Each row below holds a small network's activations on one input, seen along a few directions.
In each table, some parts of the input vary, and every possible input appears once, in random order.
A made-up example of a description, with smaller parts first: line(6) and (point or ring(9) or (values(2) and ring(5))).
Shared parts are said once, and a part with two or three values counts as separate values.

Other details of the inputs vary at random and push rows far along two fixed directions, the same in every table; ignore that.

A family of inputs:
R1: [-1.2 -4.9  3.3  2.2  4.0  1.0  2.1 -0.2  2.3  0.8 -6.0  4.2]
R2: [-0.9  4.2 -3.9  4.8 -3.9  3.5 -3.6  0.3  1.3 -0.3 -8.5 -4.4]
R3: [-2.6 -4.5 -2.7  3.2  2.3  3.8 -2.8 -2.2  2.6  4.1 -7.9 -3.4]
R4: [ -6.7 -12.0  16.4  23.5  -3.0  21.9   4.4  10.3  30.3  -6.7 -11.7  -6.6]
R5: [ -4.6  -1.7  14.0  22.5  -5.4   9.5  10.9  11.0  35.4 -16.0  -6.5 -12.6]
R6: [-3.2 -2.8  2.3 -0.3  3.0  7.5  3.2 -4.9 -0.9 -4.2 -5.6 -0.9]
R7: [-3.6 -9.4 12.1 26.6 -3.5 21.9  4.3 10.1 31.7 -7.0 -8.2 -5.7]
R8: [ -3.8  -5.8   2.8  -3.3   5.7   4.1   6.7 -10.1  -0.9  -0.9   0.7  11.6]
R9: [ -9.0 -13.1  13.8  22.0  -4.6  23.8   7.2   3.8  35.3  -7.0  -1.8  -2.0]
R10: [ 1.3  2.8 -4.1  4.3 -2.4 -8.9  0.7  7.2  4.5 -4.5 -8.0 -6.0]
R11: [-4.9 -3.3  0.8  2.9  6.1 -2.6 15.0 -1.7  9.4  6.2  6.7  9.1]
R12: [  0.2   4.7  -0.4   2.6  -2.9  -6.8   1.1   7.8   1.1  -6.9 -10.7  -4.6]
R13: [  1.4   8.1 -24.5 -20.1  -2.5 -20.9  -5.7  -3.0 -30.5   3.4 -11.6  10.3]
R14: [ -5.6   0.1  18.0  20.8  -5.9  11.9  11.2  11.6  32.2 -18.4  -9.0 -11.4]
R15: [-5.7  4.9 -1.6 -3.8 -3.8  0.3  1.0 -4.8 -2.3 -2.9 -6.7  1.3]
R16: [ -2.7  -7.6  -0.9  -1.5   6.2   1.8   6.3 -10.6   2.4   1.6   3.4  10.2]
R17: [-2.5 -7.2 15.0 26.1 -0.3 18.0  7.7  8.7 33.6 -8.3 -7.4 -5.4]
R18: [ -8.1  -7.6  16.8  22.1  -1.9  22.9   3.4   7.5  29.2  -7.1 -15.3 -12.4]
R19: [-3.0  1.0  0.8  4.4  5.1 -0.1 15.4 -1.0  7.8  3.4  7.8 10.9]
R20: [-2.9 -3.9 -2.3  3.0 -1.8  9.6  1.9 -4.7  4.1 -1.3  4.0 10.4]
R21: [  0.9   0.8 -22.1 -20.4   7.6 -13.5  -1.1 -16.9 -29.5   6.3  -2.0  11.7]
R22: [ 39.7   9.7  58.8 -20.9  -1.8  -4.2 -44.7  28.5 -24.0  21.0  88.7 -50.4]
R23: [  1.9   8.1 -24.0 -20.5   1.1 -23.2  -0.1  -9.3 -25.5   1.5  -3.1  10.8]
R24: [-6.0 -6.4  1.6 -0.3 -1.2  9.3  2.1 -4.8  2.3 -0.9  0.2  9.8]
R25: [  3.8  12.4 -24.0 -19.1   0.0 -20.7   0.1  -8.6 -27.1  -1.3  -2.0  12.7]
R26: [ 1.9  5.2 -7.0  4.8 -7.3 -1.8 -2.5  8.8  2.8 -4.8 -8.2 -3.8]
R27: [ 37.0  -6.6  57.6 -19.8   2.1   3.3 -52.0  26.6 -24.5  35.7  85.5 -47.8]
R28: [ 3.2  7.1 -4.1  6.0 -3.5 -6.4  0.9  7.9  3.1 -7.4 -7.0 -4.2]
R29: [-0.5  0.6 -6.1  1.9  1.9  3.7 -2.8 -3.3 -3.2  2.2 -7.2  0.7]
R30: [ -3.4   3.9 -17.1 -20.9   9.8 -19.5  11.9 -13.0 -26.1  11.7   4.2  25.3]
R31: [ -1.4   6.9 -21.4 -20.4   0.9 -15.7  -6.9 -11.4 -32.2   8.0 -11.9   9.7]
R32: [ -2.7   0.4  -7.3   0.3  -2.3  -1.6  -3.9  -2.2  -1.5   3.4 -10.1  -3.7]
R33: [ 0.0  0.9 -7.0  3.3 -6.3 -4.3 -2.6  8.0  4.4 -2.1 -9.3 -5.4]
R34: [ -2.0   7.8 -23.2 -21.1   0.3 -18.3  -2.8 -15.2 -26.7   6.6  -3.0  12.0]
R35: [ 0.0 -5.9 -4.0  1.0  5.0 -3.9  1.6 -2.7  1.2  4.1 -4.0  5.2]
R36: [-0.1 -0.3 -1.3  3.0  2.5  7.8  3.0 -4.8  0.9 -4.6 -1.8 -0.5]
R37: [  2.2   1.3 -18.1 -19.0   8.8 -11.7   2.7 -19.5 -26.8   6.1   6.2  23.7]
R38: [  0.7  10.0 -20.6 -22.4   0.7 -21.1   0.3  -8.9 -29.1  -0.9  -5.9  12.4]
R39: [ -7.0   1.9  13.6  22.7  -8.7  19.8   6.6   6.1  33.1 -12.8  -7.2 -10.8]
Each input here is: values(3) and (point or (values(2) and line(6))).
Changing only the values(3) part turns R25 into R38. The same change can be made to R39. Which row results?
Answer: R15
Which other rows does R36 become when the values(2) part takes its other values? List them by row number.
Answer: R29
Which other rows does R22 become when the values(3) part takes its other values? List them by row number.
Answer: R5, R14
Which other rows agree with R10 in the values(3) part? List them by row number.
Answer: R3, R5, R9, R11, R16, R21, R23, R27, R32, R33, R34, R35
Which other rows does R6 become when the values(2) part takes its other values? List them by row number.
Answer: R18

A family of inputs:
R40: [ -2.2  15.5 -20.1 -10.0  -1.2 -20.5  20.5  -7.2 -10.6 -19.0  -6.8  22.9]
R41: [-17.6 -17.0  -7.2 -15.3  20.4  17.5  24.4 -44.5 -11.4   6.9   7.1  46.8]
R42: [  6.4  -5.7  29.1  42.2  -9.5  22.8   2.9  31.0  57.6  -3.4  21.0 -23.4]
R43: [ -2.6  -7.2 -37.5  -0.4  -4.8  -6.5  -9.2  -4.8 -11.4   9.1 -22.2  17.5]
R44: [  5.9  -7.6  41.5  37.0  -2.2  12.7  12.5  35.7  55.4 -10.1  15.9 -22.2]
R45: [  2.3 -11.4  43.5  34.8  -1.7  20.5  -4.1  30.1  48.0  -6.7  -7.1 -45.4]
R46: [ -5.1  -5.3 -28.4  -3.9   0.8  -5.7 -12.7  -4.4 -20.7   9.7 -41.0   4.1]
R47: [ -1.7  17.4 -32.6  -4.8  -8.4 -10.9  11.3 -12.2  -8.0 -12.5  -2.8  22.2]
R48: [ 52.1  15.4  46.7 -67.4  -1.6 -14.0 -91.2  14.2 -96.7  46.6  96.9 -59.0]
R49: [ -1.5  -2.6  45.1  31.5  -4.2  10.4   9.7  33.7  52.7  -6.0   3.9 -37.2]
R50: [-15.2 -28.8 -10.7  -8.1  28.0   8.2  23.5 -35.0  -7.3  24.4   3.8  48.9]
R51: [ -9.9  20.2 -16.5 -15.3  -2.8 -22.9  17.6  -9.1 -13.1 -15.1 -19.1   8.0]
R52: [ -6.1  12.1 -19.3 -13.4  -0.2 -13.5   3.7 -13.3 -19.2 -15.7 -30.4   0.9]
R53: [ -4.8   5.0 -33.5  -7.1 -12.6   1.9  -8.8 -14.2 -15.3  -8.2 -19.2  15.9]
Changing only one part turns R48 into R46. The same change can be made to R41. Which row results?
Answer: R50
What is each input in this table made of?
Answer: values(2) and (point or ring(6))
A walk changes only the ring(6) part. It starts at R49 and steps to R45. List the rest of the walk in order.
Answer: R46, R43, R42, R44
